These are the activations of a small neural network, seen along a few directions. Each row is one input.
In each table, some parts of the input vary, and every possible input appears once, in random order.
A made-up example of a description, with smaller parts first: one of 8 places around a ring, together with either a single point or (one of 2 separate values, together with one of 4 places along a line) or one of 9 places along a line.
Shared parts are said once, and a part with two or three values counts as separate values.
In the rows, 128 means zero.

A family of inputs:
R1: [126  89 118 147 117 134 174  91 134 152  81]
R2: [122 192  44 120 215  74  63 122  81  62 214]
R3: [130 167 171 137 111 157  98 155 168 133 163]
R4: [158 103 135 107  98 129 137 124 120 169  86]
R5: [137 112 171 134  74 137  91 104 134 162 159]
R6: [153 157 144 122 136 155 144 175 134 138  87]
R7: [114  52 148 141 129 106 144 107 145 123  90]
R8: [108 153 130 155 150 148 176 144 148 124  74]
R9: [142 111 137 116  53 135 146 116 118 147 139]
R10: [133 172 153 112  97 156 156 157 139 117 141]
R11: [100 111 161 154 173 118 157 165 157 105  93]
R12: [113 116  23  91 182  87  50  77  58 102 209]
Describe the family of inputs behind these rows. -> one of 2 separate values, together with either a single point or one of 5 places along a line
The inputs of R9 and R10 match in every part but the choice among 2 separate values. If R7 is changed in the same way as R9 into R10, which row does it become? -> R11

A family of inputs:
R13: [140 211  47  97 194  95  57 139  73  71 212]
R14: [115 143 181 146 126 159 126 167 169 146 114]
R15: [140 103 152 135 101 141 155 111 140 172  62]
R16: [113 131 163 131 111 155 175 164 143 132  93]
R17: [115 134 178 128 118 154 162 161 162 131 113]
R18: [132 148 168 141 117 135 177 174 145 112  92]
R19: [123 197  38  87 193 112  54 128  71  86 216]
R20: [126 102 159 128  69 135 165 119 132 145  97]
R21: [130 104 173 125  73 135 153 113 151 144 117]
R22: [156  79 158 120 105 142 137 126 131 175  65]
R23: [129 113 176 144  81 141 117 118 158 159 119]
R24: [121 122 168 139  97 157 165 127 163 130 117]
R25: [123 126 148 129 123 154 181 164 155 140  74]
R26: [117 119 153 141  92 158 178 133 144 131  97]
R27: [121 131 172 157 106 162 129 133 170 145 119]
R28: [147 149 163 147 147 142 165 166 152 140  56]
R29: [142  78 165 112  73 136 147 135 123 150 100]
R30: [146  81 179 109  77 135 134 129 142 149 120]
R31: [150 149  37  77 157  91  38 100  52 113 228]
R32: [108 157  60 126 233  65  66 127  92  50 190]
R33: [135 152 183 138 122 136 164 172 164 112 112]
R34: [129 124 171 160  93 147 126 121 157 157 126]
R35: [125 113 153 145  80 142 174 121 131 144 105]
R36: [134 161 186 156 130 142 128 177 171 129 113]
R37: [129 132 158 137 144 160 164 156 152 158  58]
R38: [129 115 167 143  84 142 162 115 150 143 124]
R39: [146  89 181 127  85 141 100 132 149 162 121]
R40: [127 186  30  96 176 112  57 101  73  90 222]
R41: [102 117  45 121 192  60  60  76  80  86 202]
R42: [117  94  50 107 194  62  47  91  71  92 204]
R43: [134 107 138 143  92 141 180 121 143 152  86]
R44: [140 113 146 151 111 147 165 113 140 170  69]
R45: [134 180  31 105 164  94  58  89  62 105 230]
R46: [133 120 147 148 122 163 167 124 153 158  62]
R47: [ 93 130  45 126 214  84  67  91  91  69 199]
R48: [150  73 149 111  85 135 154 135 135 158  82]
R49: [134  96 144 126  81 134 171 119 144 153  79]
R50: [ 90 141  52 116 230  83  64 116  90  65 194]
R51: [142 144 154 139 128 134 183 174 156 120  73]
R52: [135 172  31  92 153  88  51  84  61 106 226]
R53: [127 114 138 139 104 158 184 133 155 140  79]
R54: [101 125  44 133 202  67  68  80  81  84 207]
Describe the family of inputs behind these rows. -> one of 6 places along a line, together with either one of 2 separate values or one of 5 places along a line
The inputs of R16 and R29 match in every part but the place on the line of 6. If R17 is changed in the same way as R16 into R29, which row does it become? -> R30
The inputs of R50 and R54 match in every part but the place on the line of 6. If R14 is changed in the same way as R50 into R54, which row does it become? -> R34
Which other rows does R33 become when the place on the line of 5 takes its other values? List them by row number. -> R18, R28, R36, R51
A walk changes only the place on the line of 6. It starts at R48 and steps to R49. List the rest of the walk in order. -> R43, R53, R25, R51
List by row number the other rows that have the place on the line of 6 in common with R52. -> R15, R20, R21, R23, R41, R49
Which other rows does R54 become when the choice among 2 separate values takes its other values? List them by row number. -> R45

A family of inputs:
R55: [119 161 123 136 183 147 127 162 136 123  98]
R56: [126 149 160 140 160 114 115 171 145  98 140]
R57: [136  91 130 115 105  94  78 102 106 131 168]
R58: [151 175 130 120  94 147 123 124 138 132 163]
R59: [106 130 146 157 188 128 122 146 157 114 109]
R60: [122  99  65 112 137 110 135  91  82 123 134]
R61: [103 157  93 129 184 124 166 151 119  89 103]
R62: [ 91 127 115 149 189 103 161 135 138  80 114]
R63: [134 129  78 124 154 105 149 108 111 105 116]
R64: [149 133 110 129 152 127 112 117 131 141 110]
R65: [137 179 137 118 155 133 121 189 126 109 130]
R66: [107  67  83 131 137  86 127  75 102 114 144]
R67: [120 201 140 130 120 167 136 170 144 118 151]
R68: [109 171 165 153 126 149 131 154 164 104 161]
R69: [134 146 117 105  77 146 108 103 105 149 179]
R70: [166 152 126 109 124 112 105 143 120 126 142]
R71: [148  96 224 180  40 160 231 138 176 194   5]
R72: [137  42 221 114  40 187 204 149 186 183  35]
R73: [150 122 112  93 108 114  89 122  87 141 159]
R74: [118  72 113 133 133 108  86  82 120 148 138]
R75: [132 103  94 113 135 129  96 100  99 158 130]
R76: [121 114 135 126  75 128  96  85 124 136 187]
Describe the family of inputs behind these rows. -> either one of 2 separate values or (one of 4 places along a line, together with one of 5 places along a line)
A walk changes only the place on the line of 5. It starts at R57 and steps to R73. List the rest of the walk in order. -> R70, R65, R56
List by row number the other inputs of the same sort as R71. -> R72
